These are the activations of a small neural network, seen along a few directions. Each row is one input.
Each table varies a few parts of the input and shows all the possible inputs, shuffled.
A made-up example of a description, with smaller parts first: one of 3 separate values, together with either a single point or one of 9 places around a ring or (one of 5 places around a ring, together with one of 6 places along a line).
Shared parts are said once, and a part with two or three values counts as separate values.
(in the rows, 128 means zero)

Table:
x1: [122 113 101 116 145 133 115 128 120 129 142  93 164 136 132 181 187 170
 127 146]
x2: [139 129 138 108 105 112 137 138 112 103 122 166 121 137  95  80 107  99
 185  97]
x3: [141 154 128 140 105 100 137 140 125 122 112 156 115 129 100  75  84  89
 165  96]
x4: [139 173 133 163 109 104 138 130 150 136 110 155 107 120 120  76  60  72
 138 104]
x5: [119  78 124  87 150 154 115 121 107 118 145 106 151 133 135 182 194 191
 118 156]
x6: [120  57 189  53 107 151 137 125  83  85 137 205 101 122 104  82 127 143
 165  99]
x7: [109  48 153  60 145 175 116 117  87 110 159 121 144 127 138 182 206 205
 109 156]
x8: [131 144  92 146 145 124 116 132 132 149 132  71 160 136 137 173 164 149
 109 151]
x9: [137  94 160  78 111 133 138 130  99  92 124 180 109 135  98  80 115 119
 177 106]
x10: [123 189  93 210 152 124 125 124 185 178 121  58 130 124 178 173 115 108
  55 163]
x11: [121 156  97 174 150 128 116 122 160 164 130  83 149 119 158 176 139 142
  82 152]
x12: [135 201 128 200 112  99 146 130 176 149 102 141  86 116 141  76  37  49
 107 109]
Q: Changing only one part turns x11 into x4. The same change can be made to x10. Which row results?
A: x12
Q: What is each input in this table made of?
A: one of 2 separate values, together with one of 6 places along a line

Table:
x13: [129 165 133 182 134 130 147 136 165 135 105 119  71 133 153 100  69  75
 104 142]
x14: [153  92 143  53 138 159 130 107 108  98 142 109 143 159 130 146 172 136
 137 164]
x15: [124 154 123 160 140 134 140 124 157 134 124  80  95 137 169 152 123 108
  66 160]
x16: [123  86 180  90 123 164 145 130 106  94 130 151  81 137 132 100 122 113
 141 138]
x17: [154 195 120 173 117 114 121 122 154 157 123 115 145 131 120 100  64  74
 134 138]
x18: [ 87 120  95 170 158 137 114 130 153 158 144  87 150 108 171 214 186 182
  76 142]
x19: [112 103 157 108 101 110 160 153 109  76 111 196  54 134 106  57 101  95
 177  76]
x20: [133 101 179  94 106 152 120 124  89 138 141 162 145 111 109  94 111 133
 140 113]
x21: [155 105 145  62 122 144 112 109  88 122 154 107 175 143 116 144 162 152
 136 154]
x22: [114 155 130 166 137 133 121 105 167 159 137 112 130 107 170 160 110 128
  52 142]
x23: [153 181 123 163 133 127 140 124 172 138 108 112 114 149 139 101  78  57
 137 143]
x24: [ 93 121  88 165 160 139 134 146 145 129 135  61 116 137 165 210 198 163
  88 163]
x25: [132  78  97  74 153 142 100 129  83 115 151  87 193 148 107 197 224 219
 152 161]
x26: [154 201  94 187 100  61 134 144 152 140  89 152 119 122  95  57  45  62
 174  81]
x27: [130 172 121 162 124 122 114 111 140 175 140  96 157 108 142 148 111 128
  65 139]
x28: [136 181 130 185 118 118 121 124 149 176 121 136 133 104 125  96  57  94
 102 121]
x29: [133  95 156  74 119 151 112 109  84 137 156 132 163 113 118 144 154 173
 103 140]
x30: [121 135  76 145 162 134 124 138 150 134 133  51 161 156 157 205 208 146
 121 162]
x31: [133  61  95  64 171 155 117 129 104  96 135  83 162 167 124 195 236 203
 153 168]
x32: [152 115 168  82 107 146 120 122  93 118 144 141 157 138 104  98 117 113
 173 130]
x33: [106 135  89 164 148 125 106 139 124 177 143  68 179 111 148 200 188 181
  89 135]
x34: [127 175 107 196 117  79 160 156 166 115  77 162  46 121 125  59  50  65
 143  89]
x35: [148 186 111 150 123 118 114 110 145 157 142  77 169 135 137 151 119 108
  97 157]
x36: [137 119 146  89 102 107 154 143 115  77 113 188  98 152  92  60 107  77
 211  77]
x37: [135 190 105 200 100  68 134 143 149 154  93 178 107  92  97  56  38  84
 141  68]
x38: [104  47 108  82 168 160 125 137  99  92 137  93 117 146 132 200 227 220
 120 171]
x39: [150 192  95 178 116  75 154 144 172 117  79 155  87 139 111  61  57  46
 176  90]
x40: [120 164 140 189 131 128 129 118 175 161 118 152 106 103 153 108  57  94
  89 124]
x41: [117  77 163  77 133 162 118 101 112 121 151 148 133 111 145 155 153 172
  91 145]
x42: [ 98  47 115  88 164 158 106 123 108 121 145 120 151 118 139 204 217 240
 109 150]
x43: [103 103 164 115  96 109 143 135 119 102 123 229  88 105 107  64  90 116
 164  60]
x44: [118 174 114 204 114  77 143 136 176 141  90 195  79  92 126  67  38  84
 129  72]
x45: [124  78 155  71 136 164 137 115 103  92 144 121  98 139 139 150 164 152
 103 166]
x46: [121 151  76 155 146 121 106 136 130 153 149  54 191 136 139 206 196 161
 120 155]
x47: [149 103 167  72 123 161 139 119 113  95 132 143 125 154 119 101 129  96
 174 139]
x48: [117  62 110  84 154 146  98 133  78 140 145 100 180 122 115 191 218 238
 121 142]
x49: [123 116 157 111  84  98 134 146  91 120 123 207 117 109  81  51  90 115
 176  51]
x50: [116  84 187  97 120 161 127 116 115 123 137 179 117 109 137 105 111 133
 128 118]
x51: [147 174 111 142 137 133 133 109 165 133 131  78 138 152 152 155 131  91
  99 165]
x52: [141 129 145  98  85  93 134 145  95  99 124 186 129 136  76  56  95  94
 209  67]
Q: Changing only one part turns x22 into x40. The same change can be made to x29. Which row results?
A: x20
Q: What is each input in this table made of?
A: one of 2 separate values, together with one of 4 places along a line, together with one of 5 places around a ring
Q: Which other rows does x29 become when the choice among 2 separate values takes its other values? List them by row number.
A: x27
Q: Which other rows does x17 become when the place on the ring of 5 takes its other values? List them by row number.
A: x13, x23, x28, x40

Table:
x53: [124 152  86 170 157 128 109 119 151 171 133  65 160 117 156 195 156 167
  63 165]
x54: [130 201 115 207 102  75 154 142 173 136  90 174  70 109 120  51  26  44
 132  78]
x55: [141 135  96 102 140 134 118 126 119 122 149  62 185 163 129 187 202 139
 148 159]
x56: [113 187 149 213 106 102 156 136 184 142  97 183  51  98 150  56  16  41
 109  87]
x57: [ 99  51 154  74 130 149 120 128  86 115 147 155 130 112 126 150 182 201
 117 114]
x58: [104  61 141  77 125 141 117 134  76 109 150 149 140 115 110 153 185 202
 135 118]
x59: [120  60 160  72 155 183 129 110 117 105 141 126 116 138 152 162 174 169
 105 167]
x60: [153 165 166 131  82 102 146 129 125 111 110 199  89 122  90  22  22  48
 174  88]
x61: [124 191 130 206 105  84 155 139 179 140  89 177  59 106 137  51  22  44
 117  78]
x62: [160 178 136 133  84  81 141 138 129 112 106 195 121 137  74  24  42  45
 215  69]
x63: [142  88 102  70 147 137 120 129 104  97 134 106 164 160 109 163 202 170
 176 148]
x64: [118 106 153 104 147 180 127 108 132 130 158  84 137 141 173 185 174 139
  77 179]
x65: [140 148 195 133  90 128 150 117 143 118 111 215  73 109 120  24  14  44
 144  89]
x66: [129 165  60 177 154 110 101 132 149 169 132  51 193 130 139 202 170 164
 109 154]
x67: [135  76 130  67 148 157 126 119 103  98 136 115 132 148 124 159 184 173
 132 162]
x68: [140  81 118  73 150 151 121 128  99 104 132 103 148 153 116 158 189 172
 153 159]
x69: [110  66 128  81 128 134 114 141  75 116 144 142 156 120 102 151 193 201
 154 111]
x70: [139 128 112 105 142 149 120 125 114 129 148  60 169 156 136 181 189 142
 125 170]
x71: [129  66 145  67 152 165 127 115 109 102 135 117 122 145 139 158 179 173
 116 162]
x72: [128 112 139  99 144 163 126 113 124 127 152  74 143 148 160 180 179 143
  88 174]
x73: [112  72 111  79 126 120 113 141  80 109 146 146 173 127  96 155 206 198
 177 100]
x74: [134 217  89 214 100  56 146 157 172 133  90 162 101 126 101  56  42  43
 178  65]
x75: [116 142 103 173 158 137 108 118 153 174 135  64 148 115 171 194 149 167
  51 169]
x76: [159 170 152 135  85  95 142 136 125 119 104 192 105 128  81  20  30  47
 192  80]
x77: [ 90  45 169  78 134 166 121 122  94 118 153 164 124 104 138 155 177 198
 106 119]
x78: [107 136 117 176 161 154 110 114 161 178 142  74 142 108 184 199 145 164
  41 175]
x79: [129 157  74 177 158 123 104 128 147 177 129  54 176 122 147 195 161 167
  85 162]
x80: [132 123 126 102 139 155 123 119 115 122 155  67 152 151 144 183 181 143
 106 177]
x81: [147 155 181 131  85 111 146 125 131 115 108 201  78 118 106  21  17  48
 158  88]
x82: [134 208 103 214 103  69 150 152 170 142  86 164  85 117 110  51  33  45
 154  74]
Q: What is each input in this table made of?
A: one of 5 places along a line, together with either one of 2 separate values or one of 4 places along a line
Q: Changing only the place on the line of 5 turns x59 into x68. The same change can be made to x77. Which row results?
A: x69
Q: List by row number the other rows that have the place on the line of 5 in common with x73.
A: x55, x62, x63, x66, x74
Q: Which other rows does x61 become when the choice among 2 separate values takes its other values? List them by row number.
A: x81
